Each row below holds a small network's activations on one input, seen along a few directions.
In each table, some parts of the input vary, and every possible input appears once, in random order.
A made-up example of a description, with smaller parts first: one of 6 places along a line, together with either a single point or one of 11 places around a ring or (one of 3 separate values, together with one of 5 places around a ring).
Shared parts are said once, and a part with two or three values counts as separate values.

Rows:
R1: [ 4.40 -0.59  0.93  5.92 -1.60 -1.12 -4.92 -3.32 -1.54 -4.86 -5.74 -0.70]
R2: [ 2.14  2.21  4.47  2.31  0.09  8.32  0.96  1.90 -0.70  1.34  6.72 -6.58]
R3: [ 0.66  0.81  1.47 -5.18  1.15  4.74  0.12  2.90  1.65 -0.36  7.29  3.54]
R4: [-0.87 -3.46  3.51 -3.61  1.56 -2.48 -4.59 -0.18 -6.31 -3.41 -2.69  2.63]
R5: [-0.03 -2.96  0.06 -1.54  1.26 -0.64 -4.50 -3.17 -3.97 -4.85 -3.33  3.16]
R6: [ 3.02  1.27 -1.21 -1.78  1.43  5.81 -0.35  0.45  3.66 -0.48  6.26  3.23]
R7: [ 2.37 -1.70 -0.92  2.77  1.20 -0.41 -4.07 -3.91 -2.09 -5.50 -4.62  1.56]
R8: [-0.79  0.62 -4.50  6.12 -1.61 -4.15  4.71 -0.79  4.14  3.56 -2.70 -3.19]
R9: [ 3.32  2.29 -1.36  0.86  0.88  6.13  0.01  0.86  4.80 -1.35  5.43  2.26]
R10: [ 2.11 -2.74 -0.77  0.10  1.77 -0.70 -4.45 -4.31 -3.28 -4.63 -3.83  2.53]
R11: [ 0.10  1.23  2.75 -6.21  0.41  4.35 -0.92  4.45  0.33  1.16  6.26  3.45]
R12: [ 6.07  3.66 -0.19  6.93 -1.52  4.95 -1.02 -0.07  6.85 -1.64  5.26 -0.98]
R13: [-1.48  0.43 -5.59  4.86 -0.68 -3.77  5.07 -2.33  3.89  3.99 -2.52 -1.56]
R14: [ 3.68 -0.79 -0.15  4.64 -0.65 -0.70 -4.55 -4.88 -1.78 -4.39 -5.56  0.94]
R15: [-5.22 -1.29 -3.88 -3.84  0.70 -4.46  5.34  0.65  0.14  4.27 -0.82  0.51]
R16: [-4.92 -0.36 -6.07 -2.78 -0.35 -2.96  4.36 -0.81  1.16  4.31 -2.49  0.99]
R17: [-5.86 -1.56 -2.23 -4.08  0.77 -5.25  4.68  2.30 -0.88  5.34 -0.73  0.25]
R18: [-0.13  2.07  5.27 -6.45  0.30  3.38 -0.35  5.67  0.02  0.75  6.75  2.19]
R19: [-1.00 -1.93  5.61 -4.65  0.66 -3.00 -4.37  0.95 -6.85 -3.40 -3.26  1.63]
R20: [-2.60  0.90 -7.12  1.46 -0.43 -2.67  4.83 -1.57  3.03  3.75 -3.78 -0.58]
R21: [ 4.65  3.21 -0.56  2.71 -0.97  5.85 -0.41 -0.05  5.11 -0.21  4.52  1.63]
R22: [-0.78  1.45  7.37 -5.84 -0.56  2.82 -0.93  6.80  0.64  0.70  6.67  0.82]
R23: [ 0.97  1.72 -0.72 -4.15  0.12  6.20 -0.82  1.48  2.67 -0.31  5.62  4.03]
R24: [-1.73 -3.23  8.07 -3.23  0.58 -3.97 -4.57  2.17 -5.92 -3.90 -2.22  0.05]
R25: [-0.14 -2.49  1.48 -4.16  0.70 -1.28 -4.28 -1.92 -5.55 -4.05 -3.86  3.11]
R26: [-0.06  1.57 -5.64  8.30 -2.03 -4.27  4.11 -2.52  5.38  3.01 -2.86 -3.94]
R27: [-3.95  0.08 -1.04  3.53 -0.33 -0.81  6.10 -0.40 -2.12  5.92 -1.38 -9.44]
R28: [ 5.15  0.35 -0.17  8.12 -2.01 -1.27 -5.53 -5.03 -0.31 -5.41 -5.90 -1.47]
R29: [-6.66 -0.66  1.99 -4.51 -0.95 -6.34  4.30  4.53 -0.78  5.32 -1.38 -2.10]
R30: [ 5.31  2.72  0.93  4.76 -1.13  5.04 -0.44  1.61  5.61 -1.09  5.42 -0.22]
R31: [-2.84 -0.12 -6.95 -1.19  0.13 -2.97  4.48 -1.94  1.88  4.59 -2.97  0.37]
R32: [-6.08 -0.73  0.29 -4.33  0.67 -6.19  5.22  3.52 -1.16  4.91 -0.21 -0.97]
R33: [ 1.18 -1.96  4.84  4.13  0.43  1.82 -3.21 -3.02 -7.68 -3.04 -3.34 -7.17]
What is each input in this table made of? -> one of 3 separate values, together with either a single point or one of 10 places along a line
The inputs of R22 and R24 match in every part but the choice among 3 separate values. If R6 is changed in the same way as R22 into R24, which row does it become? -> R10
Change only the choice among 3 separate values in R23. List by row number the other rows that result. -> R5, R16
Change only the choice among 3 separate values in R9. List by row number the other rows that result. -> R7, R20

Rows:
R34: [-1.94 -2.99 -6.09  1.70  1.49 -7.40  2.84 -3.53 -1.48  2.11 -7.18 -0.22]
R35: [-2.48  0.16  2.92  0.40 -0.77 -1.68 -0.06  0.76 -5.60  0.22 -2.49 -4.81]
R36: [-1.60 -3.20  3.31  4.87  1.21 -2.48 -0.17 -3.34 -4.25 -2.03 -3.16 -6.04]
R37: [ 1.54  0.50  1.37 -6.18  0.48  6.31 -4.71  0.99 -1.30 -3.40  1.90  2.74]
R38: [-2.58 -0.96  3.66 -1.00 -1.72 -0.43 -0.14  1.53 -4.37  3.10 -1.47 -3.91]
R39: [-4.63 -1.71 -5.54 -1.93 -1.54 -4.91  3.19 -1.40 -0.40  5.00 -5.16  1.25]
R40: [ 8.21  3.29 -1.92  4.93 -2.17  9.57 -3.67 -3.33  2.71 -3.91  1.52 -0.03]
R41: [ 0.16 -2.30  3.11  2.50  1.16 -2.94 -0.30 -0.54 -5.52  0.07 -3.48 -5.36]
R42: [-4.46  0.87 -5.23 -3.23  0.15 -3.23  6.96  0.65  2.32  5.55 -2.22  1.63]
R43: [ 1.49 -2.64  3.17  4.42  0.42 -4.37 -3.76 -2.59  0.07 -6.06 -2.66  1.29]
R44: [-4.55 -0.56 -6.30 -0.48 -0.53 -6.17  3.19 -2.18 -1.60  2.17 -6.17  0.34]
R45: [ 2.46 -0.46  0.52 -1.64  3.21  8.24 -0.84  1.39  1.92 -2.22  8.97  3.44]
R46: [ 0.90  0.18  1.97  1.20  1.15  0.62  1.07  4.44  5.61 -0.38  7.45  2.77]
R47: [-5.06 -0.22 -6.34 -3.92 -0.97 -3.96  4.50  0.41  1.84  4.08 -3.87 -0.14]
R48: [ 6.48  4.08 -0.56  7.89 -3.96  1.97 -2.05 -0.40  6.49 -1.92 -0.09 -0.62]
R49: [-3.02  0.48  2.85 -2.95 -1.18  0.56  1.14  3.31 -2.10  2.20 -0.19 -5.27]
R50: [-1.66  1.31  2.85 -1.42 -0.02  0.90  3.61  2.35 -0.34  4.30  5.50 -4.67]
R51: [ 0.72  3.22 -9.69  7.95 -1.90 -0.80  4.02 -4.28  6.31  4.57 -4.45 -2.74]
R52: [ 1.97 -0.90  2.18 -4.20 -0.06  5.27 -5.97 -0.80 -3.68 -2.53  0.64  4.11]
R53: [-2.40  1.56  3.97 -2.24 -0.11  1.27  3.63  3.54 -1.61  3.69  1.46 -3.47]
R54: [ 1.43  1.84  2.82 -1.87 -0.58 -0.88 -0.16  3.12  4.24  0.51  6.08  2.69]
R55: [ 0.47 -0.37  3.57 -1.43 -2.35 -2.29 -3.92  2.29  0.10 -0.77 -0.95  3.47]
R56: [ 0.66  2.13  3.93 -2.67 -0.66 -0.55 -0.16  4.32  2.94 -0.11  2.00  3.89]
R57: [-3.74 -3.89 -5.92  4.14  1.67 -6.94  2.85 -6.35 -0.15  0.10 -6.87 -0.90]
R58: [-4.36 -1.00 -7.27  0.76  2.16 -2.14  7.95  0.74  4.99  5.37  3.19  0.43]
R59: [-2.21 -0.36  1.98  1.66  1.69  2.39  4.80  3.67  1.02  3.42  6.85 -4.61]
R60: [ 3.04 -3.18  1.83  1.64  2.62  3.09 -5.69 -5.66 -3.79 -7.88 -1.02  1.93]
R61: [ 0.04  1.05  2.77 -3.40 -1.78 -1.28 -2.66  4.08  2.43 -1.64  0.33  2.09]
R62: [ 3.24 -1.72  2.99  2.07  0.44 -4.83 -3.95  0.22 -1.16 -3.91 -2.98  1.97]
R63: [ 3.13  3.68 -0.31  8.47 -2.99  3.84  1.43 -1.27  2.16  2.20 -0.70 -7.88]
R64: [ 4.75 -2.25  1.62 -0.70  2.70  2.66 -5.98 -2.85 -4.99 -5.67 -1.35  2.60]
R65: [ 2.95  1.22  1.38 -4.66  1.55  6.72 -2.14  0.05  0.56 -1.31  7.60  3.35]
R66: [ 2.09  0.20  1.44 -2.81  0.83  3.98 -5.80 -1.56 -4.99 -5.48 -0.41  3.21]
R67: [ 2.14  1.54  2.51 -5.45  1.53  7.06 -2.18  1.22 -0.75 -1.89  3.54  4.54]
R68: [-3.75  0.64 -6.35 -2.38  0.31 -3.61  6.88 -0.54  3.57  6.17  1.86  0.37]
R69: [ 0.59  0.74  2.81 -0.04 -1.47 -3.56 -3.76  1.52 -1.19 -3.71 -2.01  2.56]
The inputs of R63 and R40 match in every part but one. If R59 is changed in the same way as R63 into R40, which row does it become? -> R45
What is each input in this table made of? -> one of 4 places along a line, together with either a single point or one of 8 places along a line
Which other rows agree with R68 in the place on the line of 4? List them by row number. -> R34, R39, R42, R44, R47, R51, R57, R58
Change only the place on the line of 8 in R55. List by row number the other rows that result. -> R43, R46, R54, R56, R61, R62, R69
A walk changes only the place on the line of 8. It starts at R36 and steps to R41. List the rest of the walk in order. -> R35, R38, R49, R53, R50, R59

Rows:
R70: [ 4.30 -0.34  5.63 -2.45  1.52  2.27 -6.55 -0.09 -4.65 -6.28 -0.41  3.27]
R71: [-0.97  1.25 -5.95  0.94 -0.10 -0.55  2.92 -1.17  4.70  0.50 -1.14  1.73]
R72: [ 0.92  2.49  3.18 -1.41 -1.84  3.29  0.18  3.91  2.54  2.13  5.31 -0.33]
R73: [-4.17 -1.95 -1.52  3.40 -0.01 -7.25  3.92 -0.75 -0.62  3.02 -3.63 -3.89]
R74: [-0.99  0.72 -4.52 -0.62 -1.67 -2.69  1.68 -0.35  3.87  2.46 -1.13  3.00]
R75: [ 7.29  0.12  2.05  4.11  0.23  6.40 -6.70 -3.02 -1.53 -5.87  1.18  1.23]
R76: [ 5.14  0.44  4.88  0.84 -1.19  3.09 -7.89 -0.56 -1.34 -5.62  0.20  2.42]
R77: [-0.18  0.71  3.95 -2.06  0.50  2.48  1.10  4.10  1.83  1.08  7.00 -0.01]
R78: [-2.40 -0.10  3.68 -6.40  0.49  3.40 -0.01  3.80 -2.25  1.27  5.13 -0.50]
R79: [ 4.18 -1.68  5.81  0.13  0.98  2.36 -6.68 -0.50 -1.95 -6.69  1.75  2.77]
R80: [-2.27 -0.90 -3.78 -1.11  0.84 -3.51  2.42 -0.10  3.07  1.50  0.55  3.33]
R81: [-1.88 -0.35 -3.97 -3.72  1.28 -3.41  2.69  0.54  0.59  2.09 -1.94  3.92]
R82: [ 0.12  1.54  3.65 -4.66  1.05  2.48  1.20  4.83 -0.71  1.60  4.75  0.38]
R83: [ 0.95  2.89  1.79  0.19 -0.25  5.51  1.39  3.07  3.40  0.29  5.14 -1.50]
R84: [-2.77  0.34 -3.78  5.33 -0.88 -4.38  4.25 -1.79  1.09  1.98 -5.28 -5.71]
R85: [ 1.05  0.77 -7.02  2.29  0.07  0.58  2.89 -3.39  4.06  2.22 -0.05  1.59]
R86: [-2.83 -0.21 -2.27  3.79 -2.49 -6.48  3.08 -1.05  0.25  3.96 -5.25 -4.33]
R87: [ 2.80  2.62  0.66  1.70 -0.06  6.61  1.29  0.93  2.59  2.03  6.30 -1.55]
R88: [-3.83 -1.42 -1.58  0.85  0.39 -7.05  4.32 -0.21 -3.11  3.59 -6.15 -3.12]
R89: [-6.50 -3.21 -1.30 -0.72  0.05 -5.95  3.11 -1.35 -4.58  3.46 -6.16 -3.78]
R90: [-0.66 -0.15 -4.84  6.55 -0.65 -3.29  4.13 -4.04  0.57  3.73 -4.26 -5.96]
R91: [-4.47 -2.05 -3.85 -5.34  0.96 -2.42  1.32 -0.49 -0.86  1.95 -1.86  3.16]
R92: [ 5.46  0.30  3.32  2.57  0.04  5.34 -6.52 -0.99 -0.63 -7.66 -0.08  1.32]
R93: [ 1.71 -1.83  5.78 -4.19  0.75  3.16 -7.53 -1.34 -6.33 -6.76  0.04  2.56]
The inputs of R90 and R75 match in every part but one. If R73 is changed in the same way as R90 into R75, which row does it become? -> R79
What is each input in this table made of? -> one of 4 places along a line, together with one of 6 places along a line
Change only the place on the line of 4 in R70. List by row number the other rows that result. -> R81, R82, R88
